Each row below holds a small network's activations on one input, seen along a few directions.
In each table, some parts of the input vary, and every possible input appears once, in random order.
Descriptions start from the smaller parts, as in this example, which fits no table here: one of 4 places along a line, together with either a single point or one of 9 places around a ring or (one of 3 separate values, together with one of 8 places around a ring).
Shared parts are said once, and a part with two or three values counts as separate values.

Other details of the inputs vary at random and push rows far along three fixed directions, the same in every table; ignore that.

Rows:
x1: [-5,-3,14,-13,12,-1,-7,11,-22,5,-20,31,23]
x2: [-14,-23,22,10,-12,-1,-19,-55,0,-7,5,0,-1]
x3: [-25,-21,16,18,-14,-10,-6,-52,4,-13,-2,-6,0]
x4: [-14,3,12,-15,5,7,-6,10,-22,5,-18,30,22]
x5: [22,12,-23,8,-12,-9,3,10,23,-5,28,-25,-31]
x6: [9,4,-12,-2,-12,-19,-14,-29,-9,23,24,-29,29]
x7: [6,-14,15,16,6,26,-3,-23,26,-17,5,-9,-56]
x8: [-11,-7,7,-7,-10,-4,4,14,-14,-3,-30,29,25]
x9: [3,-2,14,1,25,20,1,9,8,-11,-9,19,-34]
x10: [20,10,-23,4,-12,-1,10,8,28,-3,23,-35,-27]
x11: [0,-4,16,5,15,29,2,12,8,-12,-10,12,-32]
x12: [18,15,-24,6,6,-9,9,7,24,-1,28,-33,-28]
x13: [21,16,-25,4,1,-15,4,7,22,-4,29,-24,-32]
x14: [3,-10,5,15,9,13,8,15,12,-17,-19,20,-32]
x15: [-16,-6,8,0,1,3,13,15,-16,0,-25,19,31]
x16: [-26,2,4,-6,6,3,9,12,-15,0,-24,20,27]
x17: [-3,-2,10,4,23,31,4,8,9,-6,-13,11,-30]
x18: [-5,4,-13,3,-24,-28,-4,-22,-2,10,27,-30,30]
x19: [-8,-6,16,-7,6,13,3,12,-19,9,-20,20,31]
x20: [-16,3,18,-16,14,4,-1,11,-22,4,-16,23,24]
x21: [30,19,-21,-15,1,2,-3,37,1,13,8,-1,-10]
x22: [4,8,-7,-7,-7,-24,-16,-27,-7,17,30,-29,30]
x23: [13,22,-19,-8,-7,-1,15,42,7,2,10,-10,-8]
x24: [29,10,-27,8,1,-18,0,8,20,-2,24,-23,-31]
x25: [12,-12,12,3,7,25,-1,10,9,-11,-17,19,-32]
x26: [0,-13,4,12,9,24,19,11,14,-17,-21,8,-26]
x27: [-24,3,10,-9,10,-6,9,14,-18,-3,-21,22,24]
x28: [0,3,-21,5,-17,-29,-4,-26,-6,15,20,-30,29]
x29: [-16,-22,23,12,-7,4,-14,-55,3,-3,2,-8,5]
x30: [-6,-6,16,-12,0,15,3,10,-17,6,-25,18,31]
x31: [-26,-19,9,20,-6,-15,-10,-54,0,-9,2,2,-4]
x32: [-1,-9,-1,12,14,12,7,12,9,-14,-20,21,-35]
x33: [3,3,-17,3,-10,-34,-4,-25,-6,11,23,-31,31]
x34: [-4,30,-23,-28,-14,-21,7,40,-24,18,0,0,47]
x35: [32,15,-15,-12,-5,3,-2,40,3,10,11,-2,-8]
x36: [-22,-24,15,17,-16,-12,-8,-53,5,-13,0,0,-2]
x37: [6,-7,12,6,31,26,7,8,7,-7,-13,10,-27]
x38: [25,21,-14,-15,-5,7,0,40,3,6,15,-4,-8]
x39: [-19,-22,23,17,-2,2,-16,-52,0,-3,7,-7,5]
x40: [4,29,-14,-36,-10,-11,-2,38,-27,28,6,1,46]
Each input here is: one of 2 separate values, together with one of 4 places along a line, together with one of 5 places along a line.
Q: Changing only the choice among 2 separate values turns x29 into x10. The same change can be made to x25. Which row results?
A: x8
Q: Changing only the choice among 2 separate values turns x11 into x23. The same change can be made to x1. Which row results?
A: x24
Q: Change only the choice among 2 separate values in x27. List by row number the other rows that result.
A: x20
Q: Change only the place on the line of 4 in x19. List by row number the other rows that result.
A: x6, x30, x37
Q: Change only the place on the line of 4 in x36. List by row number the other rows that result.
A: x5, x13, x31
Q: Change only the place on the line of 5 in x28. List by row number the other rows that result.
A: x16, x31, x32, x34
